These are the activations of a small neural network, seen along a few directions. Each row is one input.
In each table, some parts of the input vary, and every possible input appears once, in random order.
Descriptions start from the smaller parts, as in this example, which fits no table here: one of 4 places along a line, together with either a single point or one of 11 places around a ring or (one of 2 separate values, together with one of 8 places around a ring).
Shared parts are said once, and a part with two or three values counts as separate values.

Other details of the inputs shift rows strongly along three fixed directions, in all tables alike. That doesn't count.

A family of inputs:
R1: [  7 -36  13  30 -18   8  -7 -11   3 -12 -20 -18 -20]
R2: [ 10 -27  10  31 -14  10 -15 -13   7  -8 -17 -25 -18]
R3: [ -7   3   6 -20  22   8   9   3   7   0  -7 -24  -3]
R4: [ 10  10  -8  -1  22   9  -5  -2 -10  10  11   4  15]
R5: [  8  10   8  -9   9   4  -4  -4 -14   3  12  14  14]
R6: [ 15  10  -8   2  23   9  -6  -5 -15   4  12   9  17]
R7: [  8  12   8  -8   9   5  -5  -3 -14   4  12  13  14]
R8: [-17  -8   8  -7  14   1  10   4   4  15  -7 -11   5]
R9: [  6 -31  16  33 -12   9 -11  -8   5 -15 -19 -21 -21]
R10: [ 16 -14 -27  38 -34  -8 -14  -3  11 -26 -11  -5 -21]
R11: [-12   4   0  -3  17   4   0   5   1  10  -3 -10   4]
R12: [-19   2  16 -17   4  -3   9   6   7  12  -2   0   4]
R13: [ 42  22 -14  12  34  19 -17 -10 -37  -9  29  29  27]
R14: [-17  -7   8  -7  15   3   8   7   4  14  -7 -13   4]
R15: [  4 -34  26  20 -31   3  -5 -14   3 -14 -17 -10 -21]
R16: [ -6   7 -11  -9 -15 -11   6   4   7   4   6  12   0]
R17: [-10  31 -66 -10 -42 -41  14  23  20  -8  13  30  -5]
R18: [ -8   4  14 -14   2   1   2   0   2  15   1  -1   5]
R19: [-17  -1   7  -6  17   5   2   6   7  16  -6 -18   5]
R20: [  5  40 -70 -25 -37 -37  14  19  30 -14  14  17 -14]
R21: [ -9  33 -65  -8 -41 -40  16  23  21 -10  13  33  -6]
R22: [ 28 -27  21  33 -26   8 -20 -23  -9 -26  -9  -1 -15]
R23: [ -9   2   0  -4  16   3   1   2   5  14  -1 -11   6]
R24: [ 47  29  -5   4  23  16 -20 -16 -47 -13  35  41  27]
R25: [-18  -1  17 -14   2  -2   9   4   0   8  -4   1   0]
R26: [ -1 -27  25  19 -25   3  -8  -9   3 -16 -19 -10 -20]
R27: [ -8  39 -83   3 -27 -36   6  25  28  -4  11  16  -6]
R28: [  5 -29  26  21 -28   5 -13 -14   8  -9 -17 -17 -22]
R29: [-20   6  12 -17   4  -5   7   7   3  11  -1   0   1]
R30: [-15  -3  17 -16  -1  -1   9   1   4  15  -2   0   2]
R31: [ 46  22  -5   3  21  15 -11 -15 -48 -17  37  50  29]
R32: [  7 -30  15  33 -11   9 -13 -10   5 -15 -19 -21 -19]
R33: [ 14   6  -6   0  21  11  -2  -4 -17   6  12  11  15]
R34: [-16  -3  18 -17   0  -1   7   2   7  16  -4  -3   2]
R35: [-14   1  19 -14   3   0   2   2   3  13  -2  -7   4]
R36: [  9   4  11  -2   6   6  -2  -6 -15  -5  12  17   9]
R37: [-20  -7   7  -9  13  -1  14   7   7  16  -9 -12   4]
R38: [ 22  12  11 -24  15   8   2  -8 -11  -8  12   4   7]
R39: [ 22 -18 -21  36 -31  -2  -7  -6   3 -24  -8   1 -17]
R40: [ -7   9 -22   1   0  -7   1  10  10   5   0  -4   1]
R41: [  0 -37  21  32 -14   9  -6  -8   7 -14 -24 -24 -22]
R42: [ -2  10 -11  -8 -12 -12   6   3   1   1   7  16   3]
R43: [ 30 -26   6  39  -7  14 -15 -16 -17 -27  -5   2 -10]
R44: [ 11 -31  16  14 -10  11  -4 -13  14 -22 -23 -39 -27]
R45: [ 65 -11  -6  48   5  24 -29 -26 -49 -43  15  29   4]
R46: [-12   5  13 -12   5  -1   2   1  -2   7   0   2   3]
R47: [-11   6  13 -11   5   0   1   3  -2   8   0   1   3]
R48: [-24  -7  12  -9 -12 -10  11   7  15   7  -9  -6  -9]
R49: [-12   2  15 -15   4  -2   5   4   0  11   2   1   5]
R50: [ -8   1  14 -14   2  -1   4   0   1  13   2   2   3]
R51: [-20  -7   7  -8  12   1  12   9   5  14  -9 -12   4]
R52: [ 27  -4 -20  31 -43 -11 -17 -10   3 -27   0   9 -18]
R53: [ 42  21  -4  -1  17  12  -7 -15 -44 -12  34  47  30]
R54: [ 12   5 -58  28 -70 -37  -5   7  26 -31  -2  18 -29]
R55: [ -7   9 -23   3   2  -8   2  11   5   1   0   1  -2]
R56: [ 32 -26   7  38  -8  14 -16 -18 -16 -23  -6  -1  -8]
R57: [ 15   7 -67  21 -52 -27   1   9  35 -41  -9  -8 -37]
R58: [-16   2  15 -15   5  -1   7   3  -2   7   1   4   4]
R59: [  8  13   9  -7  11   5  -4  -3 -13   2  12  15  12]
R60: [ -8  38 -84   1 -29 -37   5  25  28  -3  11  15  -4]
R61: [  1 -29   5  38 -25   2 -14  -8  12 -19 -26 -29 -30]
R62: [-16  -2   3  -7  13   4   2   3  11  20  -6 -18   2]
R63: [-13   0   3  -5  17   3   5   7   5  11  -3  -7   6]
R64: [-12  -3   1  -7  14   4   6   4   4  16  -2  -8   6]
R65: [-17   8  15 -15   5  -3   4   4   6  15   0  -5   2]
R66: [ 47  24 -17  12  36  20 -19 -13 -46 -13  30  35  29]
R67: [-20 -10   1   0   1  -5   6   8  18  13 -13 -19  -6]
R68: [  4  11 -25  -1   6  -2   1   4   1   6   7   9   8]
R69: [ 43  24  -3   3  21  14 -16 -15 -41 -13  33  42  26]
R70: [-10   5  14 -14   4  -2   3   1   3  14   1  -1   6]
R71: [ 16 -25  29   7 -18   8  -6 -14   7 -28 -16 -23 -27]
R72: [-22   0  16 -18   4  -4  12   6  -1  10  -2   2   2]
R73: [ 31 -16  16  28 -21  11 -22 -22 -13 -19  -1   2 -11]
R74: [  5   6  -4   1  23   8  -2   1 -16   1   8   8  12]
R75: [-17   4   1  -5  17   2   3   8   5  13  -6 -13   3]
R76: [-18  -3   8  -6  17   4   5   7   4  12  -9 -12   3]
R77: [ 14   5   9  -4   4   6  -7 -10 -13   2  10  14   9]
R78: [-13  -1   2  -7  15   3   4   7   4  13  -4  -9   8]
R79: [-11  -1   2  -6  15   2   5   4   5  14  -4  -8   8]
R80: [ -1   5   1 -21  20   7   8   3   6   1  -2 -21   1]
R81: [-16  -4  17 -15   0  -4  11   1   2  11  -2   0   3]
R82: [-13  -1   2  -4  16   2   6   7  -2   9  -5  -6   3]
R83: [-19   7  14 -16   6  -2   4   5   3  13  -2  -4   2]
R84: [-16   1   3  -3  16   3   3   6   8  13  -5 -15   2]
R85: [ 26  13 -10 -14  25  15  -1  -8 -11  -7  13  -1   9]
R86: [-17  -3  19 -16   1  -3   8   2   7  14  -4  -3   3]
R87: [  3   7  12 -28   7   1   7   0   3  -3   3  -9  -1]
R88: [ -9  33 -81   0 -30 -38  16  28  24  -7   9  24  -5]
R89: [-9  0  0 -5 14  4  2  2  5 16 -2 -9  6]
R90: [-16  -1  17 -15   0  -2   6   4   4  11  -3  -2   4]
R91: [-18  -3   5  -7  15   1   5   9   7  15  -6 -14   3]
R92: [-18  -7   5  -7  12   0   9   7   4  13  -6 -11   4]
R93: [ -4  11 -11  -7 -11 -10   8   6  -4  -5   6  19   2]
R94: [-22  -8  13 -10 -12  -7   8   6  12   7  -8  -7  -5]
R95: [-18   0   4  -7  15   1   3   4  10  19  -6 -19   4]
R96: [ -8   6  13 -12   3  -1   0   0   0  11   3  -3   5]
R97: [-11   0  15 -14   2  -1   7   2  -2   8   1   4   6]
R98: [ 11   9   7  -9   8   5   2  -4 -22  -2  15  23  17]
R99: [-18  -5   4  -6  13   1   7   7   6  13  -6 -12   4]
R100: [  1   9  12 -27   9   2   7   1   1  -5   1  -7  -4]
R101: [-11   3  15 -12   5  -1   5   3   1   8   2   3   3]
R102: [  4 -34   5  38 -29   1 -12  -8  17 -17 -26 -28 -28]
R103: [ 6  8 10 -3  6  4 -5 -4 -9  1  9  9  7]
R104: [-22  -8  -5  -3  -1  -7  10   9  18  12 -11 -16  -5]
R105: [  6   1  11  -7   0   4   4  -6 -12   2   8  15   9]
R106: [-11   0  14 -14   2  -2   7   0   0   9   3   3   6]
R107: [ 27 -30  10  42 -13  14 -15 -15 -17 -31 -13  -3 -16]
R108: [  4  10  -8  -2 -10  -7  -3  -1   1   0   7  10   2]
R109: [-21  -5   7  -6  15   1   8   8   9  13  -7 -13   2]
R110: [ 14   1  -3   5  16  10  -6  -4 -11   4   7   4   9]
Each input here is: one of 2 separate values, together with one of 5 places along a line, together with either a single point or one of 10 places along a line.
Changing only the place on the line of 5 turns R107 into R51. The same change can be made to R24. Which row results? -> R96
Changing only the place on the line of 5 turns R12 into R26. The same change can be made to R32. Which row results? -> R66
Changing only the place on the line of 5 turns R74 into R99. The same change can be made to R3. Which row results? -> R80
Change only the choice among 2 separate values in R43. List by row number the other rows that result. -> R31
Change only the choice among 2 separate values in R19. List by row number the other rows that result. -> R35
A walk changes only the place on the line of 5. It starts at R33 and steps to R56. List the rest of the walk in order. -> R14, R41, R82
Change only the place on the line of 5 in R40. List by row number the other rows that result. -> R4, R13, R75, R102
Which other rows agree with R22 in the place on the line of 5 and the choice among 2 separate values? List them by row number. -> R38, R42, R52, R53, R54, R70, R81, R86, R106, R108
Change only the place on the line of 10 in R28. List by row number the other rows that result. -> R15, R16, R18, R30, R34, R50, R73, R77, R105

A family of inputs:
R111: [ 19  56 -36 -40  20  -7   1   4 -15   6  35  29  24]
R112: [ -5 -38  92   2  44  42 -18 -26 -10  22 -21 -51   6]
R113: [-23  22 -35 -16  -5 -21  24  25   7  -1   6  19   1]
R114: [-26  17 -42  -5  -4 -20  18  22   8  13   5  19  11]
R115: [-43   2 -16 -30 -36 -35  32  21  49   0 -21 -20 -27]
R116: [ 11  27 -60   3  13 -12   8  14 -17  -2  22  33  23]
R117: [ 44 -30  28  20 -11  18 -10 -26 -19 -44  -5  -7 -17]
R118: [ 15 -39  31  36 -21  15 -12 -16 -19 -34 -15   3 -18]
R119: [ 40 -14  38  17 -29  13 -28 -31 -21 -20   4  15  -9]
R120: [ 26 -25  52  18  31  36 -26 -26 -18  -1  -6 -32   7]
R121: [-12  30 -18 -36  48   0  23  19 -15   9  19  18  26]
R122: [ 24  27 -16 -24  17   4  -5  -5  -9  -7  17   5   6]
R123: [-49   7 -20 -12 -38 -31   6  20  56  24 -18 -26 -19]
R124: [ 11  35 -66   7  17  -9  -4  11   0   6  19  18  13]
R125: [-26  -2  38 -15  59  22   3  -2  -9  43  -5 -23  24]
R126: [-26  15 -10 -24 -45 -31   6  11  33  12  -5  -1 -19]
R127: [ 23  -4  36  11  25  28 -22 -20 -19   6   6 -10  13]
R128: [ 70  11 -27  33  19  25 -34 -20 -25 -33  19   8  10]
R129: [ 32  -3 -27  23   3   6  -2   1 -18 -39   7  14  -7]
R130: [ 36 -22  26  45  18  33 -28 -27 -33  -7   1   0   5]
R131: [ 15  42 -45 -32  10  -9   4  10   6  -2  22   7   4]
R132: [ 37   9 -10  -1  -7   4 -14 -13 -10 -22   9  -1  -7]
R133: [ 20 -33   3  17 -28   2   3  -8  19 -42 -26 -28 -38]
R134: [  2  11  12 -11  15   2   7   2 -30   1  18  34  22]
R135: [-33   2  57 -53  34  15  13   0   5  39  -7 -32   8]
R136: [ 10  19 -12   9 -23 -13 -18  -2   6   8  15  22   7]
R137: [-26 -29 -29  24 -24 -15  14  18  33  -7 -28 -29 -28]
R138: [ 20 -13  51 -11  17  23   0 -21 -24 -14   4   3   6]
R139: [-11  -3  50 -46  52  22  20  -4 -10  15   1 -19  14]
R140: [  0  26 -40   4  -9 -20   4  12 -17  10  25  57  26]
R141: [ 56 -18   2  49  -8  23 -39 -28 -13 -35  -1 -13 -12]
R142: [ 19  14 -21  20 -36 -13 -21  -7   7  -6  12  16  -1]
R143: [-52  -5 -27 -14 -23 -33  31  33  41   1 -26 -24 -25]
R144: [-21  -8 -21  24 -24 -15  -3   8  28   7 -19 -15 -18]
R145: [-33 -17  10 -11 -58 -31  18  10  39  -5 -20  -9 -32]
R146: [ 13 -38  42  30  25  31 -10 -20 -34  -6 -11  -7   9]
R147: [-32 -33  75 -14  34  24  14  -4 -12  13 -21 -24   4]
R148: [ 27  27  -5 -23  -2  -5   5  -6 -26 -11  34  47  21]
R149: [ 27  29  -7 -19  -2   3 -12 -11 -19  -3  25  27  12]
R150: [-16 -28  47   4  55  35  -3  -7  -3  29 -17 -45   6]
R151: [-54  -7  42 -26  39  12   9   7  10  57 -13 -27  16]
R152: [  3   5  -9 -12 -25 -12  14   3  10 -18   1   7 -13]
R153: [  9 -40  -2  34 -20   4   2   1  11 -42 -32 -27 -36]
R154: [  7   1  19   5   2   2  -1  -3 -27  -6  12  37  14]
R155: [-54  12  20 -40  65   9  21  18  11  63  -3 -32  27]
R156: [  7 -20 -27  34 -12  -1  -2   1  -1 -20 -11  -2 -11]
R157: [  0 -21 -10  26 -25  -4 -11   1  38 -11 -23 -46 -31]
R158: [ -7 -11  23   7  14   8  -1  -3 -26  18   6  22  22]
R159: [ 26  16  -2 -26  31  13  11  -3 -17 -12  21  11  13]
R160: [ 23   5   8   0 -33  -5 -14 -14  -5 -11   7  12  -9]
R161: [-32 -23 -18  21 -39 -18   8  14  22   1 -21  -5 -18]
R162: [-14  36 -13 -20  32  -3   3   8 -13  43  26  27  37]
R163: [-12 -57  59  22 -64  -6  -1 -16  26 -22 -37 -24 -45]
R164: [-29  26   4 -23  34  -4   5  11  -5  50  16  16  32]
R165: [-10 -19  13  25 -47 -14 -18  -5  29   3 -17 -18 -23]
R166: [ 20   8 -26  22  -7  -5  -6  -2 -30  -6  21  47  21]
R167: [-18   9 -52  -5  11 -13  20  25  15   6  -6  -3   4]
R168: [  3  10 -11   3 -12 -13   3   7 -17 -12  14  40   8]
R169: [-57  11  33 -55  55   2  35  23   0  41  -5 -13  23]
R170: [ 24   7 -53  28   7   2 -10   3   4 -13   1  -2  -3]
R171: [  5 -32  -4  43 -25   4  -4  -4  -6 -16 -15  -2 -15]
R172: [-37  13 -16 -29 -38 -30  14  17  46  10 -16 -22 -25]
R173: [ 52  28 -44  -6   4   3 -12  -6 -10 -30  18  12  -1]
R174: [-33  13 -25  -6 -30 -26   3  17  47  16 -12 -22 -15]
R175: [-13 -15   3  31 -31 -10 -12  -2  14  12 -12   2 -12]
R176: [ 29  19 -12 -13 -11  -3   1  -8 -18 -22  25  39   9]
Changing only one part turns R163 into R117. The same change can be made to R140. Which row results? -> R116
Changing only one part turns R152 into R138. The same change can be made to R135. Which row results? -> R172
Describe the family of inputs behind these rows. -> one of 6 places around a ring, together with one of 11 places along a line
Change only the place on the line of 11 in R141. List by row number the other rows that result. -> R112, R120, R123, R127, R128, R136, R142, R157, R165, R174
